A small network was shown many inputs. Here are its activations along a few directions, one row for each input.
In each table, some parts of the input vary, and every possible input appears once, in random order.
Descriptions start from the smaller parts, as in this example, which fits no table here: one of 8 places around a ring, together with either a single point or one of 11 places along a line or (one of 2 separate values, together with one of 6 places along a line).
Shared parts are said once, and a part with two or three values counts as separate values.

Rows:
R1: [  6.1  13.6 -31.2  29.3  32.4 -55.8 -10.3  -3.8  -3.6  -4.4   2.0  36.7
  47.2  12.6]
R2: [  3.1  10.9  59.6 -27.8 -37.4  24.5  -9.7   0.7   0.2  -1.4  32.6 -34.0
 -55.0  22.2]
R3: [ 32.4  -3.9  23.0 -34.0   5.6 -17.5 -10.7 -11.1  25.9  -1.4  49.3  14.2
 -73.1  -6.6]
R4: [ 23.6  20.3 -24.2  28.3 -47.3  41.3   4.5  10.7  -5.4   6.8 -19.5 -20.5
  43.8  16.8]
R5: [ -6.1 -12.5 -32.0  35.4   7.5  37.2  13.8 -12.5   6.7   9.0 -19.7  -5.1
  68.3 -15.9]
R6: [-66.6 -31.7   6.6 -41.1  32.9 -36.7   7.0   3.7 -12.9 -11.0 -35.8   2.8
 -24.6 -23.9]
R7: [ 79.5  12.3 -26.8  37.6   4.4 -17.9 -26.7 -24.9   3.6  14.6  23.0  28.2
  12.4  19.1]
R8: [ 47.2  29.1   4.5  43.5 -30.4  24.5 -27.3  -8.4 -21.4  18.7  17.3  -5.7
  22.6  45.2]
R9: [-22.6 -14.6 -28.6  27.7  26.7 -42.8  -8.8   0.4 -16.8  15.1 -34.1  10.2
  60.7  -5.7]
R10: [-37.0  -1.1  14.2 -26.9  28.1 -54.5   9.1   9.6   6.1 -29.0  14.7  32.6
 -41.2 -24.8]
R11: [-12.7  12.3  27.0 -41.7 -41.4  46.8  24.2  27.4  14.0 -12.1 -14.5 -45.4
 -35.4  -5.2]
R12: [-46.8 -34.9   7.9 -30.3  18.7  50.8  34.7   8.1   3.6  -4.8 -15.2 -14.0
 -25.6 -33.8]
- What is each input in this table made of? => one of 2 separate values, together with one of 6 places around a ring
- Changing only the choice among 2 separate values turns R9 into R6. The same change can be made to R4. Which row results? => R11
- Which other rows does R10 become when the choice among 2 separate values takes its other values? List them by row number. => R1
- Which other rows does R8 become when the choice among 2 separate values takes its other values? List them by row number. => R2

Rows:
R13: [ -8.0   4.8   0.8   9.3 -18.5  26.9   3.1   6.5 -12.8   0.9 -15.4 -20.6
  19.8  11.6]
R14: [ 17.9  -6.2 -23.9  11.7  11.8   3.0   0.4 -10.8  14.2   6.3  11.2  20.6
  14.1 -15.5]
R15: [-12.2  -0.5 -14.4  12.6  20.9 -31.9  -3.6   0.7  -8.7  -1.3 -13.2  16.2
  21.3   0.9]
R16: [ -7.8 -10.7 -16.8  10.8   4.2  19.9   6.8  -3.1  -1.3   4.7 -22.0 -10.1
  29.8  -8.6]
R17: [ 24.2  -5.0 -14.8  14.0   2.7  29.7   0.3 -12.7  14.8  10.9   4.5  -1.2
  10.3  -9.7]
R18: [-12.8 -11.5 -21.3  11.5  18.8  -4.1   5.4  -5.8  -0.8   2.6 -14.5  10.7
  32.4 -12.0]
R19: [ -5.5  14.0   5.8   2.0 -21.0  -7.3  -0.3  13.0 -14.9  -5.1 -11.5 -13.9
  12.2  23.9]
R20: [-54.4 -21.2  35.7 -59.1   8.0   2.3  25.9  18.2   1.4 -19.1  -9.2 -17.3
 -58.5 -20.3]
R21: [ 25.3  10.9   2.4  13.0 -19.1  35.9  -0.1  -3.5   2.4   4.2  10.5  -9.7
   0.3  10.1]
R22: [ 17.8   3.9 -11.3  15.7  17.5 -24.8 -13.1  -6.5   5.1   5.1  13.5  22.2
   3.9  -4.3]
R23: [ 27.9  19.5  14.5   5.9 -20.7   2.8 -12.4  -1.4  -0.4   2.1  14.8  -9.4
  -5.8  22.4]
R24: [-24.8 -15.5  41.6 -53.7  -1.5   9.3  15.8   4.2  22.2 -12.4  22.2  -6.3
 -80.1 -30.3]
R25: [ -9.7   6.6  -1.3   1.9   0.8 -34.3  -9.5   5.2 -17.5  -2.7  -8.3   6.8
   9.2  18.6]
R26: [ 22.2  10.7   3.1   4.3  -3.9 -27.5 -18.7  -3.9  -3.6   3.6  17.4  12.1
  -8.9  13.3]
- What is each input in this table made of? => one of 2 separate values, together with either a single point or one of 6 places around a ring
- Changing only the choice among 2 separate values turns R21 into R13. The same change can be made to R24. Which row results? => R20
- Which other rows does R14 become when the place on the ring of 6 takes its other values? List them by row number. => R17, R21, R22, R23, R26

Rows:
R27: [-37.7  -7.1  35.4 -31.9 -16.4  24.5   8.0  12.3  -7.2  -2.5 -12.2 -30.9
 -35.7   1.0]
R28: [-19.9 -23.1  12.5 -28.2   6.6  14.5   6.0  -2.4  14.0   2.6   2.2   1.8
 -44.7 -33.7]
R29: [-11.8   4.9  38.0 -28.9 -20.6   0.0  -3.2  12.9 -11.7  -3.6   2.2 -19.2
 -47.2   9.6]
R30: [ 57.7  19.4 -34.6  77.4 -19.3   4.1 -32.5 -18.7 -10.7  28.9  13.1   5.7
  77.9  36.4]
R31: [-32.9   2.5 -40.0  32.6  37.6 -66.9  -7.5  -1.6 -15.0  -8.8 -21.0  54.3
  47.5 -15.7]
R32: [-36.7  -3.9  34.6 -35.0 -18.1  28.6  24.0  14.2   3.2 -14.3  -6.1 -30.6
 -30.5   1.0]
R33: [  7.1  10.5  21.9 -33.0 -10.9 -21.5   5.1   9.7  12.8 -17.9  26.4   1.7
 -42.0   6.2]
R34: [  4.0  -4.5  10.9 -30.2  12.2  -8.8  13.3  -4.6  24.7 -12.9  22.0  12.0
 -44.7 -20.3]
R35: [ 72.0  35.7 -57.3  66.4 -26.1  37.2 -15.6  -3.0 -11.1  12.4 -22.4  -3.3
  76.4  32.1]
R36: [-12.5 -22.5 -34.2  28.2  64.0 -44.5   5.1   0.5 -19.4   6.5 -13.7  29.2
  55.3   9.0]
R37: [-21.0 -16.7 -46.3  17.9  28.7 -44.8  -2.7  -7.9  -8.7   9.7 -50.0   9.0
  75.9  -9.1]
R38: [ 68.0  26.8 -21.0  74.8  -6.8  10.7 -49.0 -38.3 -15.7  29.2  21.4  14.5
  64.2  39.8]
R39: [-36.5 -20.8  23.0 -29.7   1.3  31.5  14.4   5.9   1.1  -6.0  -9.2 -22.3
 -35.1 -24.9]
R40: [  6.1   6.5  24.9 -26.6  -6.9 -22.5 -12.2   7.6   4.3  -7.5  17.7   1.2
 -48.5   4.2]
R41: [ 56.4  29.5 -47.8  71.7 -22.1  15.4 -16.8  -2.0  -6.0  26.5  -4.5   1.8
  89.1  31.0]
R42: [  3.2  -6.6  13.3 -27.3  12.5 -16.0  -4.7  -4.5  14.7   0.4  14.2   8.4
 -50.4 -19.7]
R43: [-11.0   7.9  36.8 -32.5 -22.5   4.7  15.3  13.5  -2.3 -17.3  10.7 -17.5
 -41.1  10.9]
R44: [-18.8 -20.0   8.1 -33.6   5.3  17.0  23.2  -1.4  22.2  -8.0  11.8   4.0
 -36.6 -31.1]
R45: [-35.8 -18.6  22.0 -32.3   1.4  36.7  29.6   7.9  10.8 -17.3  -2.7 -19.8
 -29.8 -26.4]
- What is each input in this table made of? => either one of 3 separate values or one of 4 places along a line or (one of 2 separate values, together with one of 6 places around a ring)
- Which other rows does R29 become when the choice among 2 separate values takes its other values? List them by row number. => R43
